Each row below holds a small network's activations on one input, seen along a few directions.
Each table varies a few parts of the input and shows all the possible inputs, shuffled.
Descriptions start from the smaller parts, as in this example, which fits no table here: line(4) and (point or line(9) or (values(3) and ring(5))).
Shared parts are said once, and a part with two or three values counts as separate values.

Other details of the inputs vary at random and push rows far along two fixed directions, the same in every table; ignore that.
To show where, the next rows are all for the same input, with only those details redrawn:
[-0.494,0.318,-2.517,-0.044,1.774,-0.703,0.525,0.901,-3.007,0.551,-1.736,-0.333,2.661]
[-0.312,0.732,-2.474,1.475,4.337,-2.662,1.859,1.832,-2.281,3.276,-0.381,-0.784,4.661]
[4.852,-4.577,1.157,3.368,-1.791,4.898,-4.559,-0.363,4.120,-1.009,-1.094,3.390,-5.415]
[-1.205,1.571,-2.989,0.190,3.808,-2.940,2.165,1.783,-3.788,2.515,-1.025,-1.301,5.417]
[2.509,-2.111,-0.475,4.059,4.019,-0.870,-0.312,1.679,2.305,3.780,0.766,1.177,1.287]
[1.673,-2.024,-1.047,0.106,-2.245,3.419,-2.652,-0.427,-1.015,-2.436,-2.781,1.431,-2.319]
[-1.018,-0.326,-2.735,-4.501,-6.607,5.553,-3.240,-1.996,-6.081,-7.686,-6.105,0.584,-3.508]
[3.246,-2.934,0.016,2.979,0.671,2.210,-2.343,0.545,2.278,0.832,-0.678,2.023,-1.869]

Table:
R1: [-3.178,0.879,-1.529,-0.522,1.359,-1.761,3.620,1.292,-0.755,1.518,5.141,0.119,2.493]
R2: [-2.129,3.040,2.269,-0.482,-0.731,-3.213,2.046,-0.398,-0.784,0.623,-1.665,-2.197,1.719]
R3: [4.024,-3.315,0.439,5.634,4.327,-0.329,-1.008,1.753,4.621,4.630,1.544,1.950,0.364]
R4: [3.593,-0.694,2.767,3.572,1.358,-3.971,0.951,0.645,3.153,4.186,1.707,-0.758,0.303]
R5: [3.498,-1.573,2.869,3.311,4.357,-1.723,-0.036,0.977,2.381,3.996,-0.747,0.466,1.080]
R6: [1.420,0.698,3.494,1.147,3.227,-2.442,1.291,-0.239,5.271,1.802,1.876,-1.309,0.302]
R7: [0.111,-0.417,0.779,-0.808,-1.034,2.708,-4.611,-5.043,-1.417,-3.233,1.050,0.497,-1.298]
R8: [0.044,-0.084,1.425,-2.394,0.062,-2.817,3.713,-1.174,-2.655,0.150,1.926,-1.364,1.068]
R9: [-4.085,1.727,0.379,-3.697,-3.355,3.988,-2.124,-0.401,-2.230,-3.758,-5.029,0.738,-1.040]
R10: [0.580,-0.276,2.040,0.564,0.039,1.563,-1.714,-0.014,6.702,0.572,2.577,1.122,-3.449]
R11: [-1.409,0.554,-1.417,0.957,-3.550,0.913,-1.470,1.110,0.880,-0.902,0.986,0.598,-2.053]
R12: [4.290,-4.982,1.584,3.042,-0.738,1.585,0.048,-0.837,4.827,1.212,5.363,2.511,-4.368]
R13: [4.789,-1.893,2.403,0.703,0.447,-0.414,-0.886,-1.047,4.237,-0.044,1.579,-0.699,-3.305]
R14: [-0.986,2.038,-3.061,-0.844,-1.970,-2.832,1.752,0.375,-3.916,0.188,-0.078,-2.112,2.351]
R15: [-3.927,2.563,2.020,-4.922,-1.786,-1.659,4.083,-2.071,-4.002,-2.743,-0.410,-1.627,1.736]
R16: [-1.917,-1.413,2.521,-3.646,-6.397,4.889,-1.356,-2.325,1.321,-4.757,0.706,2.643,-5.648]
R17: [-3.735,3.345,-4.042,-2.682,0.987,-1.259,1.583,1.357,-1.876,-1.090,2.141,-2.165,2.020]
R18: [1.160,-0.205,-2.670,-3.782,-5.195,3.562,-2.065,-2.157,-1.858,-5.956,-0.804,-0.906,-4.787]
R19: [-2.734,2.328,0.882,0.810,-0.159,-2.506,0.950,1.418,1.986,3.101,0.949,-0.472,1.335]
R20: [-4.329,4.415,1.024,-2.941,1.970,-1.842,2.620,0.109,-4.999,-0.349,-4.782,-2.675,5.208]
R21: [-4.331,2.617,-3.113,-0.655,2.814,-1.345,1.170,2.718,-3.417,1.029,-0.998,-0.549,5.054]
Question: What is each input in this table made of?
Answer: point or (line(4) and ring(5))
Question: Change only the line(4) part in R15. List by row number the other rows that result.
Answer: R2, R6, R20
Question: Start at R13 and move only the ring(5) part, one step at a time. The first step leads to R18. Which rows follow, in order?
Answer: R17, R10, R6

Table:
R22: [0.121,-0.745,0.197,-0.190,-2.478,2.472,-1.767,0.058,0.224,-1.791,-1.879,1.039,-2.344]
R23: [0.300,-0.471,0.876,-0.483,-0.187,1.069,-0.561,-0.615,-0.360,-0.838,-0.942,0.442,-0.554]
R24: [-0.047,0.142,-2.261,-1.101,-1.582,0.528,-0.384,0.072,-2.573,-1.481,-1.317,-0.353,-0.237]
R25: [-1.669,1.164,-1.952,-0.823,-0.415,-0.146,0.094,0.820,-2.585,-0.485,-1.325,-0.574,1.405]
R26: [0.685,-0.607,1.521,-0.816,-1.610,2.164,-1.804,-1.336,0.261,-2.373,-1.812,0.507,-2.173]
R27: [-2.949,2.459,-3.746,-1.913,0.769,-1.696,1.531,1.383,-4.782,0.082,-1.126,-1.599,3.770]
R28: [2.198,-1.986,4.878,3.927,2.734,-2.292,1.771,0.524,8.259,5.003,6.085,1.475,-1.367]
R29: [-0.916,1.211,-1.098,1.366,4.561,-4.670,4.174,1.729,1.898,4.520,6.154,-1.417,3.732]
R30: [-1.433,1.603,-0.884,-2.305,0.080,-1.374,1.719,-0.387,-4.086,-0.785,-1.743,-1.638,2.276]
R31: [-0.434,0.779,0.109,1.081,1.506,-1.212,0.343,1.176,0.711,1.565,-0.475,-0.331,1.423]
R32: [-1.524,0.591,-1.312,-1.128,-0.982,1.437,-0.827,-0.228,-2.039,-1.560,-1.494,0.230,0.383]
R33: [-0.614,-0.185,0.204,-0.068,-0.493,1.547,-0.853,-0.027,0.097,-0.639,-1.176,0.851,-0.460]
R34: [-1.300,0.323,-2.143,-1.251,-0.893,1.565,-0.943,-0.037,-2.162,-1.584,-1.159,0.305,0.282]
R35: [1.896,-1.180,1.787,-0.016,-1.634,1.572,-1.554,-1.376,0.958,-1.715,-1.475,0.380,-2.487]
R36: [1.711,-1.629,-0.672,-0.448,-1.984,2.134,-1.731,-1.107,-0.734,-2.200,-0.876,0.619,-2.404]
R37: [3.298,-2.651,0.890,2.881,-0.704,1.533,-2.009,0.141,3.318,0.687,0.468,1.629,-2.944]
R38: [0.744,-0.022,0.488,0.004,-1.177,0.268,-0.550,-0.134,0.193,-0.743,-1.552,-0.210,-0.990]
R39: [-1.977,1.700,-1.628,-2.167,0.600,-0.792,0.961,-0.297,-4.277,-0.946,-1.253,-1.210,2.694]
R40: [1.529,-1.388,0.185,-0.353,-2.110,2.008,-1.636,-1.307,-0.624,-2.178,-1.212,0.515,-2.304]
R41: [-0.392,0.533,-0.607,-1.297,-1.746,0.303,0.164,-0.064,-2.121,-1.361,-2.035,-0.444,-0.230]
R42: [-2.039,1.667,-0.435,-1.261,0.191,-0.055,0.192,-0.016,-1.651,-0.726,-1.784,-0.616,1.494]
R43: [-2.502,2.782,-0.144,1.228,5.986,-7.171,5.860,1.776,0.737,6.003,6.057,-2.298,6.364]
R44: [2.260,-2.060,0.180,2.130,1.659,0.815,-1.249,0.140,2.180,1.219,1.346,1.300,-0.777]
R45: [3.054,-2.028,5.568,3.002,-0.091,-0.007,-0.941,-0.888,9.156,2.326,4.526,1.398,-4.551]
Question: Changing only one part turns R28 into R45. The same change can be made to R41. Which row results?
Answer: R38
Question: What is each input in this table made of?
Answer: line(4) and (point or ring(5))
Question: List by row number the other rows that have the line(4) part in common with R39.
Answer: R25, R32, R37, R40, R43
Question: List by row number the other rows that have the line(4) part in common with R24.
Answer: R27, R29, R34, R36, R44
